These are the activations of a small neural network, seen along a few directions. Each row is one input.
Each table varies a few parts of the input and shows all the possible inputs, shuffled.
A made-up example of a description, with smaller parts first: one of 8 places around a ring, together with either a single point or (one of 2 separate values, together with one of 4 places along a line) or one of 11 places around a ring.
Shared parts are said once, and a part with two or three values counts as separate values.
In the rows, zero is written as 128.

Other details of the inputs shift rows strongly along two fixed directions, in all tables alike. That doesn't count.

Rows:
row 1: [106 120 117 100 135  70 136 166 141  84 148 115]
row 2: [ 97 135  91 165 124  92 100 150 138 102 148 147]
row 3: [111 110 145  60 213  94 175 157 124 100 130  81]
row 4: [145 153 107 185  73 174  80 118 160 147 139 179]
row 5: [116 127  99 198 107 128  79 130 145  88 152 169]
row 6: [135 102 187  68 150 103 182 125  75 163  72  77]
row 7: [148 131 136 160 109 180 105  80  97 169 123 149]
row 8: [116 128 105 147 146 117 106 130 141  94 178 164]
row 9: [ 94 116 116 135 166  87 120 146 131  69 149 118]
row 10: [136 125 134  99 168 131 145 138 136 127 123 114]
row 11: [134 105 161 132 127 138 132 104 107 141  92 127]
row 12: [120 140  92 182 115 128  73 137 168  94 157 176]
row 13: [140 124 169  31 140 123 170 137 105 167  85  69]
row 14: [125 133 131 144 108 132 113 123 101 157 104 122]
row 15: [131 101 154 112 154 115 157 109  98 116 132 131]
row 16: [121 129 142  82 153  86 185 142 101 122 114  77]
row 17: [147 124 151 122 133 192 133  92 101 195  76 108]
row 18: [163 155 145 107  98 165 142 103 115 210  82 109]
row 19: [139 117 159 138 121 136 151 111 107 146 100 128]
row 20: [147 119 167  83 116 139 152 123  91 189  81  87]
row 21: [124 127  94 208  80 149  67 118 157 107 151 182]
row 22: [163 155 129 180  72 198  90  98 140 193 109 166]
row 23: [115 140  91 208  83  98 110 130 143  88 147 181]
row 24: [148 114 177  68 130 158 148 108 110 173  83  83]
row 25: [139 120 135 146 133 158 128 118 113 137 112 124]
row 26: [143 150 126 162  78 165 120  94 104 189  91 127]
row 27: [144 129 129 112 131 147 120 116 132 135 150 145]
row 28: [136 109 146 149 131 148 138 113 114 131 105 137]
row 29: [127 135 132 143 126 148 129 116 123 157 112 123]
row 30: [113 136  91 138 121  82 100 170 158  84 163 154]
row 31: [142 115 177  35 170 135 164 127 112 160  89  73]
row 32: [136 149 112 121 104 125 131 134 145 143 128 130]
row 33: [120 134  98 192  97 123  99 138 156  96 163 168]
row 34: [112 113 128  61 176  86 158 148 138  70 176 115]
row 35: [144 112 159  78 145 151 159 120 122 150 103  91]
row 36: [100 111 129  71 180  53 176 175 150  57 165  90]
row 37: [155 155 146  95  80 172 142 102 123 194  83 107]
row 38: [159 153 121 174  61 183  76 110 128 199  99 166]
row 39: [ 93 134 107 103 166  59 168 159 132  91 144  95]
row 40: [146 136 156 108 107 165 121 115  97 210  79 112]
row 41: [117 144 101 140 100  99 128 142 155  99 149 133]
row 42: [104 120 109 126 172  95 130 134 128  79 173 136]
row 43: [122 133 130 151 129 134 128 123 119 134 125 124]
row 44: [104 132  90 195 115 132  74 126 153  99 149 168]
row 45: [112 124  91 137 139 115 114 156 173  61 168 150]
row 46: [122 117 156  83 173  98 181 145 105 114 121  80]
row 47: [115 120 104 156 148 101 118 134 128  67 182 155]
row 48: [132 124 131 147 138 159 123 113 111 141 110 122]
row 49: [114 121 102 113 170  97 130 164 165  65 164 135]
row 50: [107 102 124  92 190  77 166 165 137  64 155  96]
row 51: [131 110 141 102 149 121 149 119 113 119 149 121]
row 52: [149 133 111 181  71 176  79  91 142 138 157 183]
row 53: [132 143 115 149  88 155 108 126 159 130 139 153]
row 54: [151 134 144 126  86 192 100 100 133 171  96 137]
row 55: [ 96 113 132  84 195  73 146 163 137  77 148 101]
row 56: [148 149 148 112 102 165 142 103 106 212  82 107]
row 57: [113 144  96 189 112 128  91 142 160 105 163 172]
row 58: [104 128  98 165 125  75 110 163 132  75 157 144]
row 59: [136 140 124 138  93 130 137 120 125 152 115 122]
row 60: [141 125 141  90 161 127 142 121 120 133 143 125]
Description of these inputs: one of 6 places along a line, together with either a single point or one of 9 places around a ring.
Changing only the place on the line of 6 turns row 47 into row 5. The same change can be made to row 60. Which row results?
Answer: row 12
Changing only the place on the line of 6 turns row 1 into row 41. The same change can be made to row 13. Which row results?
Answer: row 37
Which other rows agree with row 25 in the place on the line of 6? List them by row number.
Answer: row 3, row 10, row 17, row 28, row 35, row 45, row 48, row 49, row 50
Change only the place on the line of 6 in row 48. List by row number the other rows that result.
Answer: row 7, row 9, row 14, row 26, row 43

Rows:
row 61: [117 124 125 132 131 104 134 145 139 103 127 120]
row 62: [148 155 103 180  62 194  67 113 159 169 119 175]
row 63: [134 121 130 145 116 138 118 120 130 120 131 150]
row 64: [139 128 138 118 143 135 140 121 114 138 128 118]
row 65: [125 104 159  63 169 101 171 136 110 115 132  90]
row 66: [127 132 130 119 132 119 141 130 117 147 116 115]
row 67: [140 136 125 168  85 166  97 109 123 166  99 139]
row 68: [133 122 136 120 148 130 138 119 113 141 122 120]
row 69: [118 140 117 156 114 128 109 129 127 134 123 139]
row 70: [135 124 140 101 137 135 148 114 117 133 126 120]
row 71: [133 134 120 145 121 143 118 114 131 131 141 146]
row 72: [ 85 113  85 170 155  66 110 169 171  18 192 164]
row 73: [124 122 140 123 150 133 130 122 111 136 119 118]
row 74: [137 124 136  98 145 150 123 128 140 139 127 121]
row 75: [131 138 135 107 128 126 149 125 123 149 120 111]
row 76: [135 125 141 108 115 122 138 129 121 139 119 113]
row 77: [131 137 134 114 127 127 147 133 116 147 118 112]
row 78: [134 134 136 102 122 124 146 122 123 142 118 111]
row 79: [124 125 125 122 125 100 133 144 134 107 130 129]
row 80: [110 120 103 169 134 119 104 137 140  86 151 150]
Describe the family of inputs behind these rows.
Answer: one of 2 separate values, together with either a single point or one of 9 places around a ring
Changing only the choice among 2 separate values turns row 74 into row 62. The same change can be made to row 65. Which row results?
Answer: row 76
Change only the choice among 2 separate values in row 64. List by row number the other rows that result.
Answer: row 77
